These are the activations of a small neural network, seen along a few directions. Each row is one input.
In each table, some parts of the input vary, and every possible input appears once, in random order.
Descriptions start from the smaller parts, as in this example, which fits no table here: one of 8 places around a ring, together with either a single point or one of 11 places along a line or (one of 3 separate values, together with one of 6 places along a line).
Shared parts are said once, and a part with two or three values counts as separate values.

Table:
r1: [-12 -18   1 -12  11   4  17 -13   3  22 -14  -7  -1  16  -9]
r2: [ -4   7   9  13   4 -35 -15  13   7  -8   5   7  -7  17  11]
r3: [-14  -2  15  14  11 -13  -6  34  -4  -6  -7  -4  -6  -6  14]
r4: [-17 -22   3 -11  13  18  11  -9 -10  16 -14  -2  -9   9  -1]
r5: [ 20  12   5  23 -59  26  -7 -13   9  18   6  25  -6 -43 -57]
r6: [-16  -9  -5 -16  16   4  17  -9   7  20  -4 -10  -4   9 -11]
r7: [ 28  13  -2  -8   0  11  -6 -23  -7 -24   5  11   4  -9  15]
r8: [-19  -9 -17 -19   7   3  12  -7   5  11   5  -8   2  16 -10]
r9: [-10   1  12  12   6 -23 -21  17  -5 -17   4  10 -14   9  17]
r10: [ -4  -5  19  19   5 -26   1  25   4   5 -16  -4   6   9   9]
r11: [-11   5   0  13   1 -27  -4  31   6  -5   2  -5   8  10   9]
r12: [ -8   4  13  15  10 -26   1  30   9   3  -7  -8   2   2   8]
r13: [-12  -1   2  12   2 -21 -19  25  -6 -12   6   0  -8   3  19]
r14: [-16  -1   2  13   3 -15 -10  35  -6 -13   2  -1   0   2  15]
r15: [ 32  19  -4  -7  -1  -1  -1 -28   6 -17   4   6  12  -1   7]
r16: [ 27   1   8   1   0  23  11 -13  -7 -12 -15  -1  16 -16  15]
r17: [-12  -7  -7 -22  10  -6  -1 -24   5   9   7   5 -11  23  -9]
r18: [ -9 -11  22  18   7 -14  -5  29  -8  -4 -17  -1  -2   1  16]
r19: [ 30  16 -14  -7  -5   2   2 -20   6 -12   5  -4  17  -6  10]
r20: [-24 -12 -16 -18   9  16   6  -3  -8   5   5  -4  -6   9  -2]
r21: [-22 -13  -3 -15  18  18  11  -5  -6  14  -4  -6 -12   2  -3]
r22: [ 21  11 -13  -6  -3  21   5  -6  -5 -21   2  -1  17 -14  14]
r23: [ 28  16   0  -3   3  11  15 -12  10  -6  -6 -10  20 -14   6]
r24: [ -7   4   0  13   1 -33 -12  21   6  -3   6  -3   0  11  13]
r25: [-20 -12 -15 -19   9  10  -3 -13 -10   7   9  -2 -13  10   1]
r26: [ 23  10   2  -3   5  23  10  -8  -2 -14  -6  -5  12 -22  13]
r27: [-12 -16   2  15 -36  22 -10  -5  -1  41  16  16 -25 -12 -80]
r28: [ 32   7   7   1  -1  11  16 -17   6  -4 -15  -6  24  -7   8]
r29: [-11   4  25  38 -56 -10 -18  32   0  26  11  19 -27 -19 -56]
r30: [-17 -11  -6 -21  12   7  -7 -20  -8   3   7   9 -19  16   0]
r31: [ 25  10 -12  -8  -4  14  -3 -16  -6 -20   6   0   9 -14  17]
r32: [ 26  16 -14  -6  -5   9  10 -10   8 -14   1  -7  24  -6   6]
r33: [-15  -9 -17 -20   7  -4   3 -17   3  14   9  -6  -5  17  -7]
- The inputs of r13 and r25 match in every part but one. If r12 is changed in the same way as r13 into r25, which row does it become? => r6
- What do these inputs look like to the network? => one of 3 separate values, together with either a single point or (one of 2 separate values, together with one of 5 places along a line)
- Change only the choice among 3 separate values in r20. List by row number the other rows that result. => r14, r22
- Change only the place on the line of 5 in r19. List by row number the other rows that result. => r15, r23, r28, r32
- Change only the place on the line of 5 in r7. List by row number the other rows that result. => r16, r22, r26, r31

Table:
r34: [ 11   1   8  12  -1  -9   9   7   8   6 -13 -13  12 -10   7]
r35: [-54 -25  13  26 -29  -6 -16  26   2  52   9  18 -42   4 -68]
r36: [ -2  -6   7 -10  10  10  13 -11   0   4 -11   2   0   7  -1]
r37: [ 17   6  -1   2  -8  22  -1  -7  -7  -7   6   4   1 -21  -2]
r38: [  1   4  -4  11  -9 -15 -11  19  -4 -16   4   5   6   5  12]
r39: [17  3 11  7 -3  8 -6 -5 -5 -9 -3 10  2 -7 -2]
r40: [-33 -14  24  33 -47 -12 -19  36  -2  41  11  15 -37 -12 -71]
r41: [ -5 -10   1  -7  13   0  -4  -6  -7   3  -3  -4  -9   2  16]
r42: [ 10   2   8  10  -1  -4 -10   2  -4  -6  -3   0  -3 -12  14]
r43: [ 18   2  10  10  -3   3  13   0   8   3 -13  -3  17  -4  -9]
r44: [  1   1   9  12   5  -6 -10  21  -6 -17  -1   3   0  -7  13]
r45: [  1  -9   3  -8  12  11   1 -14  -8  -2  -3   5  -5   8  -1]
r46: [ 14   6  14   6  -5   7   7  -4   3  -5 -11   6   6  -8  -2]
r47: [ -9  -6   5  -9  12  -1   8  -3   0   8 -11  -8  -4   1  16]
r48: [ 15   7 -12   1 -23  13  -4 -10  -3  -7  11   3   8  -9  -3]
r49: [ -4  -7 -21 -17  -7  14   0 -19  -4  -1   8  -1   3   4  -4]
r50: [  0  -5 -10 -14   8  20  20 -10   2  14  -8 -12  12  -4  -9]
r51: [ -7   3 -10 -13  11 -17  -7 -11   6   2  12  -2 -12  12   9]
r52: [ -7  -9 -12  -9  -1 -10  -5  -8  -4   4   2  -2  -3  13  14]
r53: [  2  -9   3  -6  12   7  18  -8   4  11 -13  -8  11  11  -7]
r54: [ -2   5  13  11   4  -6   2  23   1 -12  -9   0   5  -8  13]
r55: [  9   4  -4   8 -16 -13 -11   0  -2  -5   2   1   3  -1  13]
r56: [-15  -6 -11  -4   5 -11  -6  11  -8  -8   4  -1   0  20  14]
r57: [-14  -8   2  -1  19  -1  -4  13 -10  -9   0  -3  -6  10  15]
r58: [-16   6  -9  -7  17 -18  -8   7   2  -9  14  -1  -8  18   8]
r59: [-13  -7   3   1  19  -5  13  19   2   3 -10 -16  10  12   9]
r60: [ -3   5 -20 -21   4   8  -2 -22   6  -2  17   1  -6   3  -9]
r61: [ -4 -10   2  -5  13  -4  13   0   5  16 -12 -17   7   5   9]
r62: [  3   1   9  15   6 -10   8  27   6  -5 -11  -9  16  -4   7]
r63: [ 15  17   1   1  -6  -9 -10 -11   8  -9  12  12   1   2  -9]
r64: [ 15  20 -11  -4 -11   6  -7 -13   8  -8  19   5   0 -11  -9]
r65: [  0  16  -1   6   2 -22 -14  16   6 -17  13   6  -1   3   7]
r66: [ -4  -2  -6 -18   7  23  15 -13  -2   6  -6  -3   1  -8  -2]
r67: [ -1   3  -7 -14   9  -6  -2 -20   5  -3  12   7  -7  17  -8]
r68: [  8  16  -2   3  -4 -21 -14  -4   8  -5  11   2  -4  -3   7]
r69: [ 19   7  -3   5  -7  17  16  -1   5   5  -7  -9  15 -17 -10]
r70: [  7   5  12   9  -3  -5   3   4   3  -1 -11  -4   1 -14  14]
r71: [ -2  -6  -9 -15   8  24   2 -17 -10   0   3  -1  -3  -7  -2]
r72: [-17  -4   7  -3  17  -1   7  15  -3  -4  -8  -7  -1   8  16]
r73: [ 16   5  -1   6 -18  -1  -7  -8  -2  -8   2  11   8   5  -3]
r74: [ -1  -9  -9 -10  -2   1  -1 -17  -4  -2   2   6   2  18  -2]
r75: [ 14  10   1   1  -9  21  11  -5   0  -2  -4   0   4 -21  -3]
- What do these inputs look like to the network? => one of 2 separate values, together with either a single point or (one of 4 places along a line, together with one of 5 places along a line)
- The inputs of r40 and r35 match in every part but the choice among 2 separate values. If r34 is changed in the same way as r40 into r35, which row does it become? => r61
- The inputs of r38 and r56 match in every part but the choice among 2 separate values. If r68 is changed in the same way as r38 into r56, which row does it become? => r51

Table:
r76: [ 55  21 -11 -10  -3  21  -7 -34 -12 -49   2   9  24 -15  44]
r77: [-50 -19  23  19  -2 -32 -35  32 -11  15  12  20 -50  16 -17]
r78: [-48 -11 -10  10  -5 -28 -23  42  -7   2  21   4 -21  21  -8]
r79: [ 43  30  -2   3 -15 -12  -6 -25  17 -16  11  11  15  -3  -6]
r80: [-11 -14 -15 -17 -10   9  13 -28   8  36   3  -4  -4  12 -34]
r81: [ 24  18  -6  15 -39 -16 -14  -9  12   3  16  11   5  -8 -23]
r82: [-35 -27  15   1 -17  23  -7 -11 -10  44   4  19 -45  -5 -59]
r83: [ 20 -11 -20 -42  27  45  20 -53 -16 -16 -11  -6  16   5  32]
r84: [  8  -2 -11 -29  14  13  21 -44  13  17  -2  -4   7  17 -18]
r85: [-11  12 -18 -20  39 -19  -6   9   0 -30  12 -13   1  13  51]
r86: [  5  -2 -12 -24  41 -10  -8 -10 -17 -45  -3  -5  10  26  74]
r87: [ 19   5  22  10  17 -11  27   8  17   5 -29 -15  27   2   9]
r88: [-26  -6  -7   2   5 -47 -15  15   7   7  11  -3  -9  33   8]
r89: [  4   3 -26 -38  24  37  22 -34   1  -1   4 -15   7  -8   8]
r90: [ -7   7  -3 -10  29 -43  -7  -1  12 -12   6  -3   1  38  25]
r91: [  2  12  -9  23 -49   4 -22  18  -2  -2  26  17  -7 -20 -38]
r92: [ 32  -4  13  -3  29  22  26  -1 -13 -28 -39 -18  36 -10  59]
r93: [ 39  35 -16  -6  -5  12  -5 -15   5 -34  17   1  15 -28  20]
r94: [-24 -21  48  40 -14   0  -1  41  -6  32 -24   8 -25 -20 -33]
r95: [ 15  10   7   1  27  13  28  18   4 -13 -23 -26  27 -23  35]
r96: [-21 -13  15  30 -17   5  11  52  -2  19 -15  -9   5 -15 -23]
r97: [  1  -8  18  22  -7 -14  19  24  12  24 -25 -16  16  -3  -8]
r98: [  0   5  24  33 -46  -1 -34   8  -6  11  17  34 -37 -25 -48]
r99: [-33 -20 -18  -9 -20  28   5  -1  -6  31  13   2 -15   0 -50]
- What do these inputs look like to the network? => one of 4 separate values, together with one of 6 places along a line
- The inputs of r93 and r89 match in every part but the choice among 4 separate values. If r79 is changed in the same way as r93 into r89, which row does it become? => r84
- Change only the place on the line of 6 in r96. List by row number the other rows that result. => r87, r92, r94, r95, r97
- Change only the choice among 4 separate values in r99. List by row number the other rows that result. => r78, r91, r96

Table:
r100: [  1 -17   8  -7  -9  22  17 -24  -3  28 -16  -3  -3   0 -31]
r101: [ 25  21   2  15 -23 -11 -19 -12  13  -8  15  22  -1  -7 -22]
r102: [ 21  30  -7  11 -36 -14  -9  -7  17  -4  20  12   4  -2 -22]
r103: [ 25  23 -15  10 -35 -22 -14  -5  20  -4  21   6  12  -6 -28]
r104: [ -9  -2  24  21   3 -17   2  37   1   4 -20  -4  -3 -15  13]
r105: [ 77  37 -25 -15  11  19  -1 -47  -5 -47   6  -8  37 -20  64]
r106: [ 36  20  10 -10  43   4  23  -1   4 -49 -33 -30  57  -5  81]
r107: [-23  -5 -23 -14  11 -38  -6  -2  16  11  19 -10   1  35  -5]
r108: [  1 -10  31  26  -2 -24   3  30  -1   5 -21  -6   3   1   9]
r109: [-10  -9  23  22   3  -2  -4  48 -16  -3 -17   0  -2 -11  12]
r110: [ -9 -11   2 -12  -4  28  17 -18  -1  28 -11   0  -8 -18 -25]
r111: [ 19  13 -34 -48  60  -5  19 -35  -9 -50  -5 -14  27  29  72]
r112: [-10 -15   4  -7   1  40  15 -12 -10  21  -2  -6 -12 -17 -28]
r113: [ 14  15   2  12 -24  10 -21   1  -7 -19  24  14 -14 -23 -14]
r114: [-10  -5  25  26   8  -5   0  44  -8  -4 -12 -10  -7 -14   9]
r115: [ 14  18   1   7 -29  -2 -19  -6   1 -11  15  20 -10 -24 -11]
r116: [  1   1  10  25  -3 -38  10  37  18  12 -11 -17  22   3  -4]
r117: [-23 -16  -2 -14  11 -24 -13 -10  -5   4   9   1 -18  34   8]
r118: [-34 -15 -10 -19  16  -2 -20   9 -20  -4  14   7 -23  22  11]
r119: [-17 -24  -3  -3  -6  48  12 -12 -17  19  -8   3  -9 -18 -20]
r120: [-25   2 -16 -14   9 -30  -2  -4  13  11  18  -4  -9  39   2]
r121: [  6   7  -5  16 -30  18 -25   0 -14 -22  17  24 -11 -24  -6]
r122: [-41 -19 -15 -12  13   2 -20   5 -17  -7  11   6 -26  18  16]
r123: [ -1   1  -5  -8 -11  16  27 -19  15  35  -7  -8   6   5 -37]
r124: [-22  -8  -7 -10  22 -27 -12  -9   9   7  12   5 -14  35   2]
r125: [  1  -1  27  30   9 -27   4  31  11   8 -18  -2   7   2   2]
r126: [ 47   0 -18 -46  33  50  48 -50   7 -23 -23 -21  42  -8  43]
r127: [  2  -9   4  -4   2  20  17 -23  11  31 -12   1   1   0 -37]
r128: [-10 -19   2 -11  -4  44  12  -8 -19  22  -6   4  -7 -14 -26]
r129: [  2  -6 -13  -9 -10   9  23 -17  19  36  -6 -14  14   1 -43]
r130: [ 13  12   0   8 -29  13 -25   4 -16 -18  19  24  -9 -20 -11]
r131: [-17 -13  18  30   1   3  -4  44 -13  -7 -20  -1  -5 -14  18]
r132: [ -2   9  18  26  -5 -30  14  36  16  11 -13 -11  13   7   2]
r133: [-32  -8  -9 -19  16 -18 -14  -2  -3   3  10   3 -23  18  12]
r134: [-33 -11  -8 -15  21  -6 -17   5 -12  -5  18  -3 -28  18   8]
r135: [ 24  12   7  12 -34  -8 -19 -13   0 -11  12  18  -5  -8 -15]
- What do these inputs look like to the network? => one of 4 separate values, together with either a single point or one of 8 places along a line
- The inputs of r100 and r117 match in every part but the choice among 4 separate values. If r112 is changed in the same way as r100 into r117, which row does it become? => r134
- Change only the choice among 4 separate values in r104. List by row number the other rows that result. => r110, r115, r133
- List by row number the other rows that have the choice among 4 separate values in common with r108. => r104, r106, r109, r114, r116, r125, r131, r132
